Each row below holds a small network's activations on one input, seen along a few directions.
In each table, some parts of the input vary, and every possible input appears once, in random order.
Descriptions start from the smaller parts, as in this example, which fits no table here: one of 4 places along a line, together with either a single point or one of 11 places around a ring or (one of 3 separate values, together with one of 5 places around a ring).
Shared parts are said once, and a part with two or three values counts as separate values.
In the rows, 128 means zero.

Other details of the inputs vary at random and push rows far along two fixed directions, the same in every table; ignore that.

Table:
row 1: [ 73 141 163 125 112 169 121 147  95 136 140 149]
row 2: [147 157 118 104 141 147  68 111 128  61 200 163]
row 3: [ 20 130 181 123 102 205 133 154  88 174 119 128]
row 4: [144 127 148 107 134 173  71 153 137 116 189 133]
row 5: [147 145 135 139 144 179  66 128 136 119 169 144]
row 6: [182 164 137 137 149 156  80 100 155  68 184 130]
row 7: [209 114 109 114 159  52 146  87 182  54 162 127]
row 8: [166 128  70 124 117  65 150 111 157 118 106 143]
row 9: [ 56 110 193 117 107 204 132 167 112 194 133  96]
row 10: [179 106 103 139 165  38 178 130 131 106 119 105]
row 11: [ 65 149 168 136 122 179 130 183  42 173 131 132]
row 12: [ 86  71 124 161 136  93 165 122 135 202  14 130]
row 13: [174 186 114  96  99 181  85 100 152  57 211 107]
row 14: [152 133  84 147 118  56 194 149 111 150  79 115]
row 15: [222 147  82 157 188  53 141  94 144  60 135 118]
row 16: [127 102  86 123  98  66 163 112 147 159  51 129]
row 17: [134 124 102 133 100  77 189 128 144 151  75 134]
row 18: [ 93  97 169 110 108 201  81 156 109 172 154 118]
row 19: [ 54  68 115 137 122  76 180 121 111 177  25 148]
row 20: [131 158 159 131 138 191  90 106 143 112 163 110]
Description of these inputs: one of 4 separate values, together with either a single point or one of 4 places along a line.
Q: Changing only the choice among 4 separate values turns row 4 into row 2. The same change can be made to row 10. Which row results?
A: row 11
Q: List by row number the other rows that have the choice among 4 separate values in common with row 13.
A: row 8, row 14, row 16, row 17

Table:
row 21: [ 42  85 146 122  68 194 121 148 122 209  42 144]
row 22: [175 171 122 134 153 147  97  99 120  52 193 151]
row 23: [ 46  70 200 156 105 187 110 158 113 240  63 124]
row 24: [ 68  90 134 138 157 160 146 150 161 216  72 117]
row 25: [ 97 104 136 132 118  80 191 162 121 177  82 148]
row 26: [ 66 153 140 154  66 159 155 200  98 222  74 128]
row 27: [133  97 142 147 151 132 140 151 109 168 103 103]
row 28: [132 137 171 124 132 210  51 118 148 139 196 118]
row 29: [131 112 121 129 138  84 102  62 151  89 107 159]
row 30: [156 134 163 121 153 143 140  98 167  87 152  77]
row 31: [156 132  60 114 192  51 146  51 194  64 112 154]
row 32: [ 70 141 144 147 133 135 130 173  67 180  87 129]
row 33: [197 150  59 120 121  35 146 107 148  85 104 112]
row 34: [107 104 117 122 131  52 168 165 113 153  84 126]
row 35: [153 171 126 125 150 152  76 123  91  76 187 130]
row 36: [130 131 108 125 156  77 127  63 158 100 121 151]
row 37: [ 92 119 154  95 111 151 105 123 135 145 163 138]
row 38: [156 136  83 138 108  72 185 119 144 138  85 134]
row 39: [ 30 108 163 154 124 172 155 175  46 220  71 126]
row 40: [ 82 113 188 163 120 207 134 187  99 217 116 120]
row 41: [206 144 122 122 166 141  78 121 136  78 192 105]
row 42: [159 156 168 140 137 207  74 152 123 127 200 125]
row 43: [176 125  70 127 112  87 147 102 134  87 129 112]
row 44: [114 155 176 103  99 232  81 167  92 120 227 138]
row 45: [112 115  99 153  93 100 194 131 130 165  79 128]
row 46: [154 164 165 127 135 210  37 178 104 121 202  97]
row 47: [134 183 151 136 135 198  77 134  95  94 197 152]
row 48: [126 130 116 146 150 127 123 110  94  91 147 127]
row 49: [144 170 127 108  86 223  64 150  86 112 201 103]
row 50: [171 129 128 133 158 125 104 145 127 120 143 105]
row 51: [160 171 108 147 157  80 128 114 133  76 135 156]
row 52: [148 137 160 137 135 229  55 150 105 110 215  95]
row 53: [131  73  92 123 145  33 199 114 128 125  89 126]
row 54: [179  83 117 118 156 110  86  76 193  77 110 136]
row 55: [128 139 102 130  99 111 147 153 107 166  89 112]
row 56: [182 141 144 147 145 173  89 120 147  88 205 122]
row 57: [ 72 130  98 117 103 166 137 132 155 189  88 124]
row 58: [139 158 119 132  87 168 127 141 121 133 150 128]
row 59: [127 155 132 150 143 112 138 129 112 115 122 154]
row 60: [ 81  76 121 133 141  95 141  95 145 131  31 166]
row 61: [119 164 174 102 100 226  74 171  94 121 226 142]
row 62: [144 121 150  90 108 148  51  97 152  60 197 148]
row 63: [171 112 106 100 145  83 137 115 124  79 157 124]
row 64: [134 151 136 109 100 122 168  92 154 102 122  84]
row 65: [143 170 133 122 147 178  69 127  82  80 195 127]
row 66: [110 128 165  94 126 119 168 109 144  93 146  99]
row 67: [150 145 119 123 171  52 188  46 166  44 113 111]
row 68: [159 123  71 117 117  38 163  60 184 122  84 129]
row 69: [ 66 100 158 135 103 156 165 173 101 183 124 138]
row 70: [171 121 105 100 146  75 133 119 126  81 158 126]
row 71: [ 96 113 133 134 117  73 185 173 124 173  80 146]
row 72: [187 142  73 117 115  78 138 108 132  95 122 113]
row 73: [172 126 107  98 146  73 127 128 126  80 156 126]
row 74: [145 117 129 165 150  70 169 159 152 166  71 125]
row 75: [ 10 100 155 101 113 200 133 175 126 217 119 139]
row 76: [112 103 117 124  80 110 122  93 146 154  79 141]
row 77: [124 139 101 146  94  86 185 147 131 173  66 134]
row 78: [ 93  64 128  99 122  95 133 115 161 121  76 155]
row 79: [207 141 117 143 165  92 125 118 167  94 147 127]
row 80: [102 107 114 172 145  78 196 112 117 138  75 150]
Q: Describe the family of inputs behind these rows.
A: one of 4 separate values, together with either a single point or one of 4 places along a line or (one of 2 separate values, together with one of 5 places along a line)
Q: Changing only the choice among 4 separate values turns row 24 into row 75. The same change can be made to row 54. Which row results?
A: row 78
Q: Changing only the choice among 4 separate values turns row 61 into row 38. The same change can be made to row 70. Which row results?
A: row 72
Q: Which other rows does row 68 become when the choice among 4 separate values takes its other values? List them by row number.
A: row 28, row 36, row 37
Q: Which other rows does row 60 become when the place on the line of 4 takes its other values? List them by row number.
A: row 29, row 31, row 36
Q: Which other rows does row 46 become when the place on the line of 5 takes its other values? List them by row number.
A: row 27, row 41, row 50, row 52
Q: Which other rows does row 29 become when the choice among 4 separate values takes its other values? List them by row number.
A: row 23, row 62, row 76

Table:
row 81: [105  86 111 140 146  48 195 103 148 150  44 134]
row 82: [210 139  88 106 150  80 101  72 172  36 169 132]
row 83: [ 51 130 162 145  89 171 177 213  62 227  95 109]
row 84: [121  92 107 131 149  55 173 106 139 131  74 140]
row 85: [ 64  87 139 144 113 115 181 140 127 210  41 123]
row 86: [100 114 141 131 126 133 135 133 131 152 107 136]
row 87: [114 142 127 135 104 121 163 163  92 155 119 122]
row 88: [ 80 138 173 120 103 226  75 164  95 157 164 127]
row 89: [124 128 136 124 116 158 106 131 140 139 140 128]
row 90: [226 179  67 126 153  65 126  97 138  38 174 129]
row 91: [101  85 113 139 150  49 196 103 143 151  46 136]
row 92: [ 47 103 163 136  91 189 130 179  98 228  85 121]
row 93: [206 143  92 109 151  84 107  63 180  33 167 128]
row 94: [124  99 109 135 148  58 172 105 152 130  76 142]
row 95: [224 174  68 125 141  62 126  93 138  32 170 135]
row 96: [134 149 147 112 134 178  74 121 126  88 194 140]
row 97: [138 146 141 110 127 178  70 123 122  88 190 132]
row 98: [172 162 150 130 144 170  91 156 108 101 205 105]
row 99: [144 152 143 113 123 182  72 122 137  95 188 132]
row 100: [138 152 145 112 125 185  74 114 133  87 185 125]
row 101: [146 101 106 170 162  42 202 141 119 165  53 121]
row 102: [126  89 103 138 137  50 187 108 161 155  52 136]
row 103: [ 81 142 173 123  92 242  74 159 108 167 163 116]
row 104: [ 95 141 167 117  96 232  66 161 102 155 172 123]
Q: Describe the family of inputs behind these rows.
A: either one of 2 separate values or one of 4 places along a line or (one of 3 separate values, together with one of 6 places along a line)
